A small network was trained on made-up records. Each row is its average activation on records with the value named, seen along a few directions.
Related values have similar rows: they may be neighbours, one step apart, or belong to one group.
Random noise pushes rows far along 14 fixed directions. That doesn't count. These rows show it; they differ only by the noise:
[-329  -30  165   11 -373  296  -27 -272  381  240   42 -104 -106 -169
 -520    4 -133  157 -108   70  149 -191  -32   13 -361   99 -389]
[-384   47 -629  273  320  -72  177  -43  162  186 -126  279  472  -35
 -162   24  156  480  183 -527  369  176   -9 -298  -54  -23 -232]
[-282  276  148  235  -66  145  -50  209 -272   43    7 -177 -291  279
  -77  128 -317 -494  156   99  169 -248  256 -114    8  141  -66]
[ 167  151  167  160 -175  151  186 -817    3 -240  279  188 -614  130
 -139   89   94  371 -443  199  -41  455  -32 -133 -203 -512 -364]
[-169 -223 -242 -254  135 -290  -42  316   14   83 -368  201  201   89
 -167 -133 -109   60   50 -123  179 -181  -94  180 -154  166    2]
[ 227  -39 -109 -250  406   58 -295 -661  -38 -306  125   61 -131  -84
  607   78   31  347  -26 -334 -146  102    7  157  368 -244  156]
[  53    0  283  181  -19  133  480 -104  194 -207 -506  607 -761  386
 -121 -455 -567 -145  367  204 -188  201 -502 -113  -10  232 -207]
[  44    8 -280  -92  113  -17  320 -165  -54  -57  209  206 -361   34
   36  176 -282  -96 -289  361  257  229   95 -399 -278  -78 -371]
[ 105  -34  317 -418 -493   43 -429   27  -93 -454   25 -181 -430  280
  228   76 -124 -317  163  -70 -124 -475  201  590 -199  321 -189]
[ 112 -475 -337 -176 -277  -94  570  650  383 -590  -44  318  697  -63
 -144 -610  342 -419  307  -13   45  166 -290  -13 -436  107 -385]
[ 155  319  -74 -174  145  -24 -176 -472 -330   46  -34  101 -229  258
  -26  182  119  107 -345   23 -224  281 -180  206  132 -460  328]
[-435 -153  558    8  -12  531 -192   55  191 -137  159 -368  -21 -247
  202 -316 -236 -515  312 -192   98 -451  105   20   38   33 -429]
[ 208  -12  307   34   15 -447   -4  104   20   16 -112   34 -415  133
  150   16 -146   -4  -32  316 -246  181 -170  -73  113   77  280]
[-139 -188  495 -587  119 -601   -5  316  300 -467 -130   97 -242    1
  102 -313 -125 -539  139   98 -169   45 -257    7 -209   46 -302]
[ 110 -503 -368 -110    4 -385  101  -17  116 -655  159  262  143 -143
  250 -186  252  504  -11 -370  312  116  269   76 -178  -78 -406]
[-186   96  482 -106 -374 -443 -222  367  -60 -207  -17 -218 -268   98
 -289  -93   32 -365   25   74 -150  -69   47  258  -38    0  133]


Field J:
j1: [ -30  334  -79  208  619  172  155 -407 -314   82 -131  339  102  267
   60 -184  270   83 -197 -291  -79  461 -304 -142  215 -829   65]
j8: [ 405  125 -182  165  -63  469  118 -229  179  -50  295  -41  -42  -42
  432  288   46  -54  209  103 -227   95 -114 -197  137  220  -20]
j11: [-172   10 -213 -220  -19   37  -77  534 -378  434 -232  130 -247 -148
  149 -120 -502    4  236 -270  103 -254   43  342  245  415  231]
j5: [ -16  414  228   50 -223 -308   95  177   69  -87   58  -16  -65  113
   56  165  223  -88  248 -142 -284  258  -90 -109  -93  195  -78]
j7: [ 307 -501 -210  244  -52  146   86  464 -154  103 -145  -44  254   68
   45  -70   -6  118  -26  198  228 -280  238   39  -23  273  153]
j2: [-624  184  319 -246   95  567 -175 -337  347  806  303 -422   77 -740
 -162    7 -163  -14 -166  -82  147 -126  -77 -234  -27 -227 -426]
j4: [-159   73  172  782  130  318   44 -273 -318  190  -76    7 -288 -126
 -123    3  -80  523  -45 -234  136   28  284  -82  480 -156  147]
j3: [ -39  230  -62  247  -34  723  238 -582    9   99  -61   89  297  -33
 -781 -257  -25   34 -164  228   95  -83  -20 -109  138 -413  169]
j6: [ -57 -166  379   35  332  524  272 -341 -208  346 -372  273   69 -191
 -517 -645 -132   18 -500  268 -229  204 -590  191  170 -683  178]
j9: [ -71  218  816  252  -65  410 -373 -132 -400  185  -90 -138 -560  351
  465 -231  213  -47  -33 -340 -389  145 -330  390  202 -586 -146]
j10: [  58  140  -30 -111 -308 -235  -36  -33  494 -221  122  136 -102 -137
  214  286  383  320  377 -452 -299  319 -122   -2 -197  362 -427]
The values of J form a ring.
Q: Name the neighbours of j7, in listed order.
A: j8, j9
Q: Name the neighbours of j4, in listed order.
A: j6, j10
Q: Name the neighbours of j11, in listed order.
A: j5, j2

Field D:
d7: [ 135  341 -109   63  385  -42  176 -474 -283  -39    4  132 -132  626
  -93  319   35 -147 -348  395  146  219   98 -370 -251 -399 -132]
d2: [ -93   16 -289   89 -126 -241   74  -94 -214  204 -169  166  -16   59
 -758  187  118  547 -455   33  256   73  149  139 -213 -142   88]
d8: [ 213 -332  116   61 -172  302  161   27 -105   42  153   53 -303 -286
   18 -318  -46  -16 -367  272 -129  270 -198   74   38 -336  -31]
d1: [ 167  230 -281  116   73  -20  133 -130 -123 -341  145  -33  214  312
  176  223  135 -247  103   86  145  -20  342 -236  -13    0   21]
d5: [ 363  108 -193 -192 -215  119   -5 -292   72  335 -187  263 -415  206
   82  394  -30  322 -136  160 -267  175 -335  210 -250  249  -26]
d10: [-127  317 -243   13 -151  282  105 -227  167   53  143    5   51 -109
 -187  152 -160  -24  198  -71   89  -96   90 -112   56  220  -48]
d11: [ 253 -247 -197  180 -246 -321  112  505  -66  475 -226   66  156  219
  153  297  141  350 -147  212   95  -91   48   -6 -461  468 -158]
d6: [ 242  214 -207  -54  199 -348 -107   95  -45  312 -270  242    8  497
  430  202  260  250   99 -176 -331  349 -548   16  -79    9  170]
d3: [ -61   18 -334 -278   90 -114   78 -257  -46 -590  -75  409 -421   42
 -114  -96 -535   91  274 -157  275 -126  329    7  174  273  -39]
d4: [ -39 -489 -961  222   19  483  231  -57 -138  120  385  242  -60 -563
  224  -63 -303  675 -245 -271  627  122  316 -150   13  -59 -336]
d9: [-117 -159  242 -288  382  -95  -14  -52  -49   53 -100  -33 -215 -173
  -17  -14 -552 -194 -175  364  188 -346  158 -119   68  114  -22]
The values of D form a ring.
Q: A walk along D starts at d3 and steps to its neighbour d10. Put d1, d11, d6, d4 in the order it reaches them.
A: d11, d4, d6, d1
Q: Name the neighbours of d5, in listed order.
A: d2, d8
